A small network was shown many inputs. Here are its activations along a few directions, one row for each input.
Each table varies a few parts of the input and shows all the possible inputs, shuffled.
A made-up example of a description, with smaller parts first: one of 6 places along a line, together with either a single point or one of 9 places around a ring or (one of 3 separate values, together with one of 5 places around a ring).
Shared parts are said once, and a part with two or three values counts as separate values.
In the rows, 128 means zero.

Other details of the inputs vary at random and push rows far along two fixed directions, the same in every table; ignore that.

Table:
x1: [ 75 210 191 127 146 141 116 119 121 119 140]
x2: [186 134  91 165 101 169 140 104 177 154  86]
x3: [156  49 124  62 127  89 119 151 104 119 119]
x4: [115 131 123  81 147 133 120 146 100 125 125]
x5: [170 138  92 159  87 140 137  88 186 167  88]
x6: [166 128  87 209 118 133 154  98 170 182 134]
x7: [160 142  80 207  75 135 130 137 179 136 111]
x8: [114  33 100 105 145  85 135 169 117 122 162]
x9: [143  47 104  90 148  86 108 136 108  96 155]
x10: [ 53 210 150 143 164 137 152 121 102 125 140]
x11: [ 84 213 183  99 138 161 127 130 110 140 114]
x12: [182 131 126 174  83 135 134  93 191 154  92]
x13: [150  49  95  82 153 100 118 153 101  98 137]
x14: [112 131 141  79 133 113 120 142 107 131 120]
x15: [118 120 136  71 150 137 118 152  91 120 127]
x16: [125  37 101 107 124  85 135 134  75 102 144]
x17: [ 86 209 165 118 162 182 123 133 106 117 133]
x18: [105 127 154  86 131  99 117 122 114 128 134]
x19: [ 61 208 166 134 129 161 152 158 117 125 168]
x20: [184 126 108 189  92 140 164 122 173 172  83]
x21: [155  44 120  93 145  96 104 149 106  92 151]
x22: [118 114 155 100 160 124 114 143  99  93 149]
x23: [115  44  91 115 144  70 107 176 105 111 136]
x24: [178 137  81 166 104 159 142 103 179 155  85]
x25: [ 70 209 186 123 147 140 119 107 121 122 143]
x26: [143 106  98 207  79 165 152 108 176 156 121]
x27: [ 74 214 190 112 136 137 121 121 119 135 126]
x28: [ 77 215 175 101 143 151 135 127 112 138 111]
x29: [176 131  97 195 111 146 133  95 188 130 110]
x30: [175 133  94 194 108 147 125  97 188 134 114]
x31: [ 82 209 200 111 134 147 121 122 117 134 125]
x32: [182 127 127 189  93 138 129  90 192 138 106]
x33: [157  56 105 101 128  77 137 161  84 126 185]
x34: [150  51  92  81 150 101 110 155 102 101 141]
x35: [ 84 202 170 109 169 176 127 137  98 110 134]
x36: [145  52  88  61 141  99 117 143  99 120 131]
x37: [ 75 212 192 112 139 137 129 120 119 132 122]
x38: [111 123 162 106 143 102 116 130 115 106 141]
x39: [167 117  99 211  92 153 151  88 150 176 131]
x40: [116  34 103 117 118  90 103 166  85 105 132]
x41: [111 142 120 122 124 107 150 141  98 104 155]
x42: [172 134  73 178 112 161 134  92 182 144 107]
x43: [122 125 168 113 134 117 110 129 121 111 141]
Each input here is: either a single point or (one of 3 separate values, together with one of 4 places along a line) or (one of 5 places around a ring, together with one of 6 places around a ring).
Change only the choice among 3 separate values in x39. List by row number the other rows that result.
> x6, x33
Change only the place on the line of 4 in x39. List by row number the other rows that result.
> x16, x26, x40

Table:
x44: [143 110 102 129 130 140 133 125 129 135 125]
x45: [129 105 121 152 118 114 130 130 138 127 133]
x46: [130 201 143 194  94 160 136  99 181 153 107]
x47: [135 108 130 138 110 111 121 125 142 132 123]
x48: [146 114 127 122 110 120 125 127 141 129 110]
x49: [137 113 126 137 112 106 122 125 144 129 125]
x50: [ 82 163 162 129 139 129 130 143 109 118 148]
x51: [ 89 160 147 119 150 141 135 142  90 121 153]
x52: [141 113 100 130 124 138 130 137 134 126 122]
x53: [104 168 155  94 151 146 129 138 102 129 129]
x54: [131 109 117 150 119 110 130 130 140 124 135]
x55: [150 115 125 119 117 117 129 114 138 136 116]
x56: [139 114  96 130 128 134 128 133 135 125 121]
x57: [138 107 106 147 127 130 136 126 124 132 136]
x58: [145 114  98 127 132 135 134 125 131 132 127]
x59: [137 110  99 132 127 139 128 133 133 128 119]
x60: [137  23 146  27 174  66  89 157  68  69 167]
x61: [133 112 100 148 125 124 130 133 130 123 132]
x62: [152 113 114 119 128 133 129 124 134 139 113]
x63: [152 114 129 119 113 121 131 119 137 136 117]
x64: [147 113 102 128 128 140 136 129 130 133 129]
x65: [143 113 129 134 115 108 128 117 140 136 132]
x66: [136 110 104 148 121 129 132 138 129 124 133]
x67: [ 96 171 149  97 151 141 122 141 108 122 121]
x68: [132 107 104 150 123 129 130 134 128 125 130]
x69: [139 111 102 146 128 125 136 126 126 130 138]
x70: [135 105 123 149 121 116 136 122 134 134 139]
x71: [ 94 176 163 106 135 134 123 128 117 124 119]
x72: [127 199 133 205 109 161 150  91 175 155 122]
x73: [146 113 112 122 125 132 123 131 138 132 107]
x74: [102 172 151  96 154 143 128 132 105 129 127]
x75: [ 90 163 173 114 138 126 126 126 108 131 142]
x76: [ 94 163 174 110 137 124 127 132 106 128 146]
x77: [ 97 165 153  93 149 143 123 147 103 121 124]
x78: [142 111 126 123 112 120 123 123 140 131 107]
x79: [156 112 131 130 132 127 104 114 152 102 122]
x80: [148 111 129 121 116 121 129 115 136 138 114]
x81: [ 89 165 164 129 142 132 137 134 107 126 153]
What do these inputs look like to the network?
> one of 2 separate values, together with either a single point or (one of 3 separate values, together with one of 6 places around a ring)
The inputs of x63 and x48 match in every part but the choice among 2 separate values. If x70 is changed in the same way as x63 into x48, which row does it become?
> x45
Change only the choice among 2 separate values in x56. List by row number the other rows that result.
> x58
